A small network was shown many inputs. Here are its activations along a few directions, one row for each input.
Each table varies a few parts of the input and shows all the possible inputs, shuffled.
Descriptions start from the smaller parts, as in this example, which fits no table here: ring(8) and (point or line(11) or (values(3) and line(4))).
Shared parts are said once, and a part with two or three values counts as separate values.
(in the rows, 128 means zero)

Rows:
x1: [149 147 154 118 143 105 126 108  42 167  93]
x2: [ 41  95  41 133 129 119 129 124 144 156 139]
x3: [146 193 160 136 167  87 104 117 122  47 153]
x4: [ 72  48  66 131 129 157 128 100 175 104 166]
x5: [149 138 154 147  65 198 153 181 226 143 136]
x6: [179  91 156 102  90 155 174 150 124 201 106]
x7: [173 203 176 145 148  85  87 163 129  81 142]
x8: [166 191 181 118 144  99 112 139  83 144 102]
x9: [118 109 126 152  73 187 179 151 199 172 116]
x10: [128 146 146 120 165 102  72  80  94  53 141]
x11: [157  94 117 135 101 170 173 155 141 204 101]
x12: [ 53  85  52 127 152 114 113  96 145  83 146]
x13: [135 122 135 100 157  84 114 100  40 108 123]
What is each input in this table made of? -> values(3) or line(4) or ring(6)
A walk changes only the ring(6) part. It starts at x3 and steps to x10. List the rest of the walk in order. -> x13, x1, x8, x7

Rows:
x14: [117 102 112 126 100 167 151 151 158 167 118]
x15: [101 109 102 140 116 138 133 123 153 125 136]
x16: [115  97 103 127 115 151 142 119 150 130 137]
x17: [116 136 113 111 179  61 100  89  33 115 122]
x18: [ 96 108 109 138 125 140 124 122 157 110 145]
x19: [146 162 157 131 123 106 119 125 106 124 127]
x20: [112  94 116 122 109 155 146 137 158 151 124]
x21: [102 118  93 138 136 124 116 118 168  78 160]
x22: [143 170 157 130 150  99 106 130 124  88 142]
x23: [141 173 150 136 151  91 107 130 126  70 147]
x24: [156 144 161 124 132 129 134 132 102 142 111]
x25: [148 159 158 133 138 109 119 119 112 104 133]
x26: [160 152 158 125 135 127 121 127 104 128 125]
x27: [ 98 121  96 142 135 129 118 113 165 102 145]
x28: [170 146 165 122 115 141 145 149 119 156 103]
x29: [172 151 164 123 107 142 141 165 124 181 103]
x30: [109  94 111 135 118 153 142 132 145 140 125]
x31: [ 73  79  67 110 165  94 112  81  84 114 138]
x32: [160 145 160 119 119 136 132 139 108 149 104]
x33: [127  99 110 128  94 166 153 160 166 183 116]
Changing only one part turns x16 into x26. The same change can be made to x31. Which row results? -> x17
What is each input in this table made of? -> values(2) and (point or line(9))
Which other rows does x25 become when the line(9) part takes its other values? List them by row number. -> x19, x22, x23, x24, x26, x28, x29, x32

Rows:
x34: [134 139 126 122 145 115 116 124 109 134 127]
x35: [ 59  50  61 138 110 177 144 117 189 128 149]
x36: [169 174 181 125 136 114 118 142  92 121 119]
x37: [123 124 121 123 136 117 123 122 113 117 119]
x38: [152 158 170 122 131 110 126 123 101 118 121]
x39: [142 145 151 122 132 117 114 124 105 127 124]
x40: [195 193 176 120 141  98 116 144 101 126 112]
x41: [145  78 120 140  37 231 204 194 230 246  99]
x42: [ 77 121  82 126 156  99 107 103 136  91 155]
x43: [ 92 114 103 135 144 113 120 106 119  91 143]
x44: [119 112 118 136 140 117 121 109 113 109 139]
What is each input in this table made of? -> values(2) or line(9)
A walk changes only the line(9) part. It starts at x42 and steps to x43. List the rest of the walk in order. -> x44, x37, x34, x39, x38, x36, x40

Rows:
x45: [145 169 150 136 133 107 118 141 134 112 133]
x46: [145 144 146 138 133 126 125 125 138 104 136]
x47: [150 162 175 113 146 102 109 108  63 108 117]
x48: [152 181 157 135 136 100 113 141 122 105 130]
x49: [112 100  92 117 141 114 127 124 108 150 125]
x50: [ 96 123  94 143 123 129 123 132 168 108 152]
x51: [152 145 136 112 147  95 118 127  74 143 108]
x52: [144 144 166 120 140 114 117 111  79 117 115]
x53: [124 111 106 114 140 113 127 127 101 148 119]
x54: [ 93  89 105 122 124 139 130 101 127 123 136]
x55: [151 154 156 131 136 118 120 126 129 101 130]
x56: [ 90  98  86 139 126 148 128 114 172  97 151]
x57: [156 158 146 108 155  86 106 126  56 135 111]
x58: [146 132 128 115 142 106 123 129  84 152 115]
x59: [155 194 167 132 150  93 101 140 105  98 133]
x60: [146 121 136 144  67 195 169 187 209 194 115]
x61: [125 148 129 140 129 117 123 141 148 112 139]
x62: [101 107 101 136 126 139 128 115 165  99 149]
x63: [132 126 148 126 132 125 131 108 101 127 123]
x64: [161 178 171 125 150 104 102 122 101  85 130]
x65: [118 122 122 134 132 131 127 122 157 102 140]
x66: [ 82 112  81 145 122 138 126 129 177 108 155]
x67: [137 157 138 140 127 115 122 142 142 114 139]
x68: [140 135 158 121 134 122 126 111  91 125 121]
x69: [139  87 144 127  69 205 178 155 168 205  99]
x70: [112 137 116 139 128 120 126 137 162 112 143]
x71: [ 78  81  89 127 125 147 134  97 135 119 138]
x72: [118 114 135 120 131 129 130 109 108 121 125]
x73: [106 103 122 123 132 131 130 105 115 124 130]
x74: [152 106 142 139  70 206 171 172 205 183 113]
x75: [ 84  78  60 121 134 131 130 115 128 146 132]
x76: [ 94  87  74 118 134 122 131 116 122 148 130]
x77: [146  85 114 121  79 188 174 174 160 233  94]
x78: [138 123 118 120 141 108 128 126  95 154 117]
x79: [157 162 164 132 141 115 111 128 116  95 128]
x80: [132 133 135 135 132 129 124 126 144 101 137]
Changing only one part turns x62 into x54. The same change can be made to x56. Which row results? -> x71
What is each input in this table made of? -> line(4) and (point or line(8))
List by row number the other rows that have the line(4) part in common with x57. -> x49, x51, x53, x58, x75, x76, x77, x78
List by row number the other rows that have the line(4) part in common with x61. -> x45, x48, x50, x59, x60, x66, x67, x70
